Each row below holds a small network's activations on one input, seen along a few directions.
Each table varies a few parts of the input and shows all the possible inputs, shuffled.
A made-up example of a description, with smaller parts first: line(4) and (point or line(9) or (values(2) and ring(5))).
Shared parts are said once, and a part with two or three values counts as separate values.

Other details of the inputs shift rows strongly along two fixed directions, in all tables alike. That doesn't count.

Rows:
r1: 4, -38, 18, -10, 24, 10, 26, 0, -1, 18, -22
r2: 26, -5, -1, -3, 3, 8, 4, 18, 2, 7, -10
r3: -21, -4, 11, -5, 9, -8, 6, -9, 1, -10, 0
r4: -6, 18, -11, 15, -10, -11, -10, -3, 4, -9, 21
r5: 44, 5, -18, 14, -6, 16, -7, 35, 3, 26, 0
r6: -11, -14, 8, -9, 12, 5, 6, -16, -4, 1, -10
r7: -18, -8, 7, -4, 6, -6, 4, -17, 2, -10, 0
r8: 0, 31, -19, 16, -21, -8, -27, 7, 3, -11, 26
r9: 4, 16, -13, 16, -15, -6, -13, 4, 3, -8, 20
r10: -2, 3, -5, 5, -4, 2, -6, -9, -2, 0, 7
r11: -21, 5, 5, -4, 1, -7, -6, -15, 1, -10, 5
r12: 15, -21, 3, 0, 9, 13, 14, -1, -2, 11, -13
r13: -34, -12, 18, -12, 13, -10, 9, -30, 0, -17, -5
r14: -35, -5, 16, -6, -30, -12, 31, -23, -10, 4, -10
r15: 6, -35, 15, -12, 25, 10, 23, -3, -1, 13, -27
r16: 25, -8, -7, 4, 1, 13, 5, 12, 1, 9, -10
r17: -20, 14, 1, -4, -3, -12, -13, -13, -3, -18, 13
r18: 19, 10, -10, 9, -3, 3, -4, 18, 4, 3, 1
r19: -32, 5, 9, -8, 8, -18, 1, -25, -1, -22, 8
r20: -3, 23, -10, 5, -10, -9, -12, -4, 0, -19, 15
r21: 19, -17, 3, -4, 11, 13, 7, 19, 1, 21, -14
r22: 2, 28, -11, 5, -12, -9, -19, 14, 2, -8, 20
r23: -10, 0, 1, -1, 5, -3, -3, -7, 1, 0, 2
r24: 9, -6, 1, -1, 5, 8, 6, 1, -1, 1, -10
r25: 3, -4, 2, -4, 4, 5, -2, 3, -2, 3, -6
r26: -7, 13, -7, 11, -12, -9, -9, -6, 5, -11, 19
r27: -9, -5, 9, -5, -31, 1, 27, -2, -10, 22, -16
r28: 0, 25, -14, 16, -16, -7, -19, 11, 4, -2, 26
r29: -34, -1, 8, -2, 3, -14, -1, -28, -1, -22, 9
r30: -15, -23, 16, -10, 18, -1, 16, -9, 0, 0, -11
r31: 36, 5, -13, 10, -7, 11, -5, 30, 3, 8, -4
r32: 24, -23, 8, -15, 21, 15, 13, 14, -3, 21, -26
r33: -22, 9, 4, -8, 0, -12, -9, -17, -1, -16, 9
r34: 6, -31, 15, -17, 23, 17, 18, -6, -5, 15, -30
r35: 50, 17, -22, 13, -15, 9, -13, 42, 2, 7, 3
r36: 16, 7, -10, 6, -7, 5, -10, 13, 4, 7, 3
r37: -14, -3, 9, -7, 9, -2, 1, -4, 0, -1, -2
r38: 22, -2, -9, 8, -4, 10, -5, 15, 0, 14, 1
r39: -21, 16, -1, 1, -1, -10, -11, -12, 1, -12, 12
r40: 13, -15, 9, -10, 14, 5, 13, 14, 0, 7, -14
r41: 14, 16, -15, 14, -16, 1, -17, 12, 4, 5, 15
r42: -21, 12, 2, -6, 0, -9, -8, -20, -4, -16, 9
Description of these inputs: values(2) and (point or (line(4) and line(5))).
Changing only the values(2) part turns r35 into r17. The same change can be made to r2. Which row results?
> r33
Which other rows does r10 become when the values(2) part takes its other values? List them by row number.
> r12
Which other rows does r4 become when the line(4) part takes its other values? List them by row number.
> r15, r18, r19

Rows:
r43: 12, -28, 6, 0, 10, 10, 15, 1, -3, 21, -12
r44: 17, 11, -9, 3, -32, 9, 6, 22, -4, 23, -8
r45: 15, -16, 9, -18, 13, 11, 11, 5, -8, 8, -24
r46: -9, 38, -17, 14, -6, -17, -30, 4, 9, -29, 29
r47: -27, 4, 8, -14, 18, -10, -14, -21, -1, -22, 3
r48: -28, -3, 6, 0, 0, -5, -3, -33, -2, -4, 8
r49: -27, 2, 11, -13, 20, -16, -8, -17, 2, -23, 7
r50: -27, -5, 3, 7, 2, -9, 4, -29, 1, -7, 10
r51: 14, -25, 7, -5, 7, 10, 17, 3, -3, 12, -17
r52: 6, -17, 14, -11, -13, 5, 28, 13, -6, 25, -23
r53: -28, 6, 8, -8, 5, -14, 5, -22, 0, -23, 3
r54: 13, -24, 6, -7, 5, 16, 11, -3, -5, 13, -21
r55: 16, -17, 11, -16, 15, 6, 16, 11, -4, 7, -21
r56: -28, 0, 7, -5, 17, -5, -12, -26, 0, -13, 11
r57: -9, 30, -16, 15, -8, -14, -31, 3, 8, -20, 38
r58: 29, 0, -11, 14, -11, 11, 1, 18, 4, 8, -3
r59: 38, 45, -32, 32, -56, 1, -11, 48, 4, 16, 16
r60: 26, -4, -11, 13, 12, 11, -7, 22, 6, 9, 2
Describe the family of inputs behind these rows.
> values(3) and (point or ring(5))

Rows:
r61: 5, -13, 5, -5, 17, 3, 3, 4, 5, 2, -7
r62: 7, -16, 4, -6, 8, 8, 2, -2, -3, 0, -9
r63: -7, 8, -3, 5, 0, 3, -5, -10, 1, -4, 5
r64: 9, -13, 5, -7, 9, 8, 3, -4, -5, 2, -8
r65: -1, -14, 8, -4, 3, 6, 3, 3, -2, 10, -10
r66: 3, -12, 2, -5, -1, 5, 9, -4, -3, 9, -13
r67: -1, -5, 8, -6, 2, 6, 15, 5, 1, 5, -15
r68: 2, -14, 5, -5, 7, 9, 2, -3, -3, 13, -5
r69: -6, 7, 1, 0, 3, -9, -6, 3, 5, -10, 5
r70: -8, 3, 0, 4, -11, -4, -3, -8, 2, -5, 3
r71: 3, -7, 4, -12, 10, 5, 2, 1, -1, 5, -15
r72: -4, 5, -2, -1, -3, -7, 0, -1, -4, -11, 6
r73: -5, 6, -2, -3, -6, -3, -5, -5, -6, -9, 2
r74: -2, 6, 0, -1, -1, -7, 0, -3, -5, -9, 8
r75: -11, 8, -1, 5, -5, 0, -4, -5, 2, -7, 0
r76: -5, 5, -1, 3, -6, -9, 3, -8, -1, -2, 7
r77: 6, -15, 8, -5, 7, 2, 9, 5, -2, -2, -9
r78: -7, 10, -2, 5, 0, -5, 3, -4, -1, -4, 5
r79: -10, 10, -4, 2, -5, 0, -2, -6, -1, -5, -1
r80: -10, 7, -1, 8, -1, -5, 1, -1, 4, -9, 3
r81: -3, 7, -1, -3, -4, -3, -4, -7, -7, -7, 4
r82: 9, -17, 1, -1, 2, 9, 6, -2, 2, 9, -10
r83: -11, 4, -1, 2, -4, -7, -2, 0, -2, 0, 9
r84: 9, -14, 6, -5, 12, 4, 8, -1, -3, 1, -4
r85: -8, 3, 0, 4, 1, -4, -5, -5, 0, 0, 14
r86: -10, 4, -4, 9, 2, -2, -2, -4, 5, -8, 7
r87: 46, 24, -27, 17, -15, 12, -26, 41, 9, 10, 8
r88: -11, 1, -2, 3, -4, -1, -10, -5, 1, -1, 9
r89: 39, 22, -26, 16, -25, 11, -19, 40, 1, 19, 8
r90: -8, 7, 3, -1, -14, -7, 5, -4, 2, -4, 3
r91: -10, 9, -4, 5, -1, -5, 2, -3, 1, -6, 3
r92: -7, 8, 0, -2, 0, -5, -11, -1, 3, -9, 1
r93: 5, -18, 3, 1, 6, 3, 10, -2, 4, 6, -6
r94: -3, 8, -1, 0, 7, -6, -7, -4, 4, -7, 10
r95: -6, 6, -2, 1, -9, -5, -1, -12, -3, -1, 4
r96: -4, 10, -1, -2, 5, -9, -3, -1, 0, -5, 6
r97: 2, -11, 7, -4, 8, 2, 9, 2, -4, 13, -4
r98: -7, 7, -3, 8, 3, -2, -1, -7, 3, -5, 8
r99: 17, -8, -5, 5, 5, 16, 2, 10, 3, 11, -12
r100: 2, -5, 10, -14, 6, 2, 9, 8, 2, 3, -13
r101: 7, -17, 5, -3, 11, 4, 7, 2, -1, -2, -6
r102: -8, 11, -3, 2, -3, 0, -2, -8, -2, -2, 1
r103: 5, -8, 10, -13, 0, 3, 13, 6, -4, 0, -11
r104: -12, 8, 5, -3, -11, -6, 0, 2, -1, 0, 5
r105: -4, 9, -2, -2, 4, -2, -11, -7, 2, -5, 6
r106: -5, 3, -3, 3, -6, -2, -4, -14, 1, -2, 7
r107: 0, -18, 5, -1, 10, 5, 5, 3, 1, 10, -3
r108: 3, -8, 4, -9, 13, 0, 7, 5, 0, 4, -11
r109: 8, 7, -9, 8, -12, -4, 0, 7, 1, 2, 5
r110: -5, 4, 1, -1, -6, -3, -7, -3, -2, -12, 3
r111: -12, 2, 3, 5, -4, -8, -4, 1, 2, -3, 9
r112: 5, -6, 5, -12, 12, 4, 3, -1, -3, 7, -12
r113: 34, -8, -8, 8, -2, 12, 5, 18, 3, 18, -4
r114: -8, 2, 0, 7, -8, -9, 1, -5, 4, -7, 6
r115: -9, 6, 0, -1, -5, -3, -6, -6, -5, 3, 7
Changing only one part turns r77 into r80. The same change can be made to r72. Which row results?
> r91
Changing only one part turns r63 into r64. The same change can be made to r67. Which row results?
> r103
Describe the family of inputs behind these rows.
> values(5) and (point or (values(2) and ring(5)))
Which other rows agree with r69 in the values(5) part? List them by row number.
> r61, r71, r87, r92, r94, r96, r100, r105, r108, r112
Which other rows agree with r83 in the values(5) part? List them by row number.
> r65, r68, r85, r88, r89, r97, r104, r107, r111, r115
Which other rows does r86 become when the values(2) part takes its other values? List them by row number.
> r99

Rows:
r116: -28, 34, -8, 13, -25, -6, -11, -7, 5, -7, 16
r117: 20, -21, 3, -11, 34, 11, 13, 6, -6, 22, -13
r118: 21, -17, 10, -20, 28, 15, 8, 4, -4, 25, -17
r119: -19, 33, 6, -9, -27, -31, -3, 19, -5, -31, 19
r120: 24, -21, 5, -23, 16, 20, -2, -2, -7, 7, -34
r121: 11, -16, 11, -15, 29, 23, 6, 13, 4, 18, -28
r122: 25, -20, 7, -19, 23, 25, 4, -1, -7, 6, -27
r123: 28, 10, -21, 29, -21, 7, -3, 33, 20, 12, 3
r124: -44, -7, 19, -24, 23, -5, -5, -28, 2, -9, -17
r125: -4, 23, -14, 16, 2, -9, -24, -15, 1, -35, 25
r126: -34, -14, 10, -5, 3, -3, 19, -44, -13, -16, -6
r127: -18, 32, -9, 8, -26, -13, -8, -16, -2, 0, 26
r128: -22, -25, 15, -12, 27, -7, 2, -40, 6, -32, -4
r129: -24, 21, -5, 5, -39, -14, -19, -7, -5, -4, 21
r130: -20, 27, -11, 20, 8, -11, -22, -1, 12, -24, 25
r131: -40, -7, 17, -18, -4, -13, 12, -41, -8, 6, -6
r132: -13, 9, -5, 11, -6, -19, -28, 0, 12, -25, 36
r133: -42, 4, 29, -27, 11, -22, 28, -5, 0, -26, -20
r134: 39, 32, -8, -5, -19, -12, 9, 48, 0, 3, -1
r135: 19, -37, 13, -4, 29, 13, 7, 15, -3, 14, -10
r136: 10, -34, 10, 6, 2, 11, 20, 8, -5, 21, -9
r137: -35, -11, 14, -17, -8, -3, 9, -46, -10, -12, -16
r138: 7, -26, 14, -9, -6, 17, 16, 7, -9, 27, -15
r139: -15, 24, -11, 23, -18, -19, -3, -15, 1, -6, 31
r140: -31, -18, 13, 1, 6, -5, 19, -44, -7, -19, -4
r141: 36, 10, -20, 20, 5, 8, -19, 39, 24, 3, 5
r142: -43, -11, 14, -11, 35, -4, 5, -26, -1, -14, -6
r143: 7, -30, 7, 0, 0, 12, 20, 8, -11, 24, -11
r144: 24, -25, 7, -4, 37, 9, 13, 6, 0, 19, -11
r145: -18, 24, -3, -1, -11, -9, -31, -2, -3, -16, 31
r146: 2, -18, 3, 4, 8, 16, 23, 8, -1, 22, -23
r147: 42, 6, -24, 25, -28, 9, -4, 18, 10, 0, 4
r148: 33, 12, -14, 0, -16, 9, -31, 37, -2, 15, 5
r149: -19, 8, -6, 19, -30, -19, -11, -6, 9, -14, 32
r150: 37, 9, -21, 23, -22, -1, 0, 24, 13, 19, 13
r151: 34, 8, -18, 12, -3, 10, -20, 39, -4, 10, 16
r152: 19, -17, 8, -24, 21, 10, 2, 3, -4, 26, -24
r153: 11, -19, 2, -1, 7, 8, 26, -1, -8, 29, -12
r154: -50, -6, 18, -13, -2, -6, 10, -33, 0, -1, -17
r155: -7, 20, -11, 10, 2, -24, -21, -10, 15, -20, 34
r156: 44, 17, -27, 13, 0, 16, -18, 24, -4, -3, 4
r157: 6, -22, 6, 11, 11, 14, 24, 8, 5, 20, -21
r158: 44, 30, -12, -4, -24, -3, 5, 43, -3, -16, -10
r159: -13, 29, -12, 9, -31, -3, -12, -21, -5, -18, 16
Changing only one part turns r157 into r140. The same change can be made to r121. Which row results?
> r122
Changing only one part turns r120 into r124. The same change can be made to r159. Which row results?
> r116
Describe the family of inputs behind these rows.
> values(4) and (point or (values(2) and line(5)))
Which other rows does r142 become when the values(4) part takes its other values? List them by row number.
> r117, r151, r156
Which other rows does r154 become when the values(2) part takes its other values? List them by row number.
> r124
A walk changes only the line(5) part. It starts at r149 and steps to r136. List the rest of the walk in order.
> r143, r138, r129
Which other rows agree with r153 in the values(4) part? List them by row number.
> r117, r118, r127, r131, r134, r139, r144, r150, r152, r155

Rows:
r160: 26, 35, -25, 21, 4, -6, -35, 38, 14, -19, 28
r161: -17, -29, 12, 2, 8, 4, 17, -17, 4, 11, -5
r162: 41, -5, -4, -3, -11, 8, 10, 25, -8, 10, -8
r163: -3, -32, 9, -3, 39, 5, 2, -16, 8, -8, -4
r164: 33, -5, -13, 8, 2, 25, -1, 14, -4, 33, -12
r165: 31, -7, -12, 7, -8, 28, -2, 19, -2, 29, -14
r166: -23, -17, 19, -10, 27, -6, 20, -9, 0, 8, -9
r167: 42, -9, -10, 15, -6, 11, 16, 22, 5, 12, -8
r168: -3, -24, 7, -12, 37, 14, -6, -23, -1, -7, -13
r169: 28, 48, -24, 9, -31, -4, -18, 27, 2, -11, 12
r170: -15, -24, 19, -17, 15, -3, 12, -18, -11, 14, -4
r171: -30, 24, 1, 9, -16, -21, -5, 1, 6, -20, 17
r172: -6, -18, 16, -26, 42, 5, -6, -12, 1, -10, -16
r173: -29, 13, -7, 19, -5, -17, -8, -24, 5, -8, 31
r174: -25, 22, -10, 7, -19, -10, -12, -27, -4, -20, 12
r175: -33, 14, 2, 0, -20, -18, -14, -17, -5, -12, 28
r176: 23, 46, -26, 10, -32, -4, -24, 28, 3, -5, 12
r177: -9, -13, 17, -12, 15, -6, 28, -2, -1, -11, -15
r178: -4, -15, 9, -10, 6, 9, 18, -23, -9, -4, -20
r179: 36, -13, -11, 16, -7, 11, 12, 23, 7, 18, -9
r180: 31, -6, -9, 7, -13, 24, 1, 17, -3, 23, -20
r181: -26, -20, 20, -10, 16, -2, 19, -5, 2, 4, -12
r182: -30, 29, -3, -4, -17, -12, -18, -10, 1, -12, 16
r183: -21, 18, -3, 0, -23, -22, -10, -14, -6, -20, 23
r184: 48, -14, -6, -4, 19, 15, -15, 30, 0, 9, -2
r185: 32, -11, 0, -1, -16, 10, 3, 28, -5, 22, -9
r186: -22, -14, 22, -24, 7, 1, 13, -14, -5, 2, -24
r187: -15, -16, 16, -11, 14, -6, 24, -2, 1, -3, -17
r188: -27, 13, -4, 20, -22, -17, -7, -17, 8, -15, 24
r189: -32, 31, -2, -4, -5, -17, -17, -19, -2, -10, 19
Changing only one part turns r170 into r164. The same change can be made to r183. Which row results?
> r174
Describe the family of inputs behind these rows.
> values(5) and (point or line(5))
Which other rows agree with r169 in the values(5) part? List them by row number.
> r172, r176, r182, r186, r189
Which other rows does r188 become when the line(5) part takes its other values? List them by row number.
> r161, r167, r173, r179
Which other rows does r184 become when the values(5) part takes its other values? List them by row number.
> r160, r163, r168, r172
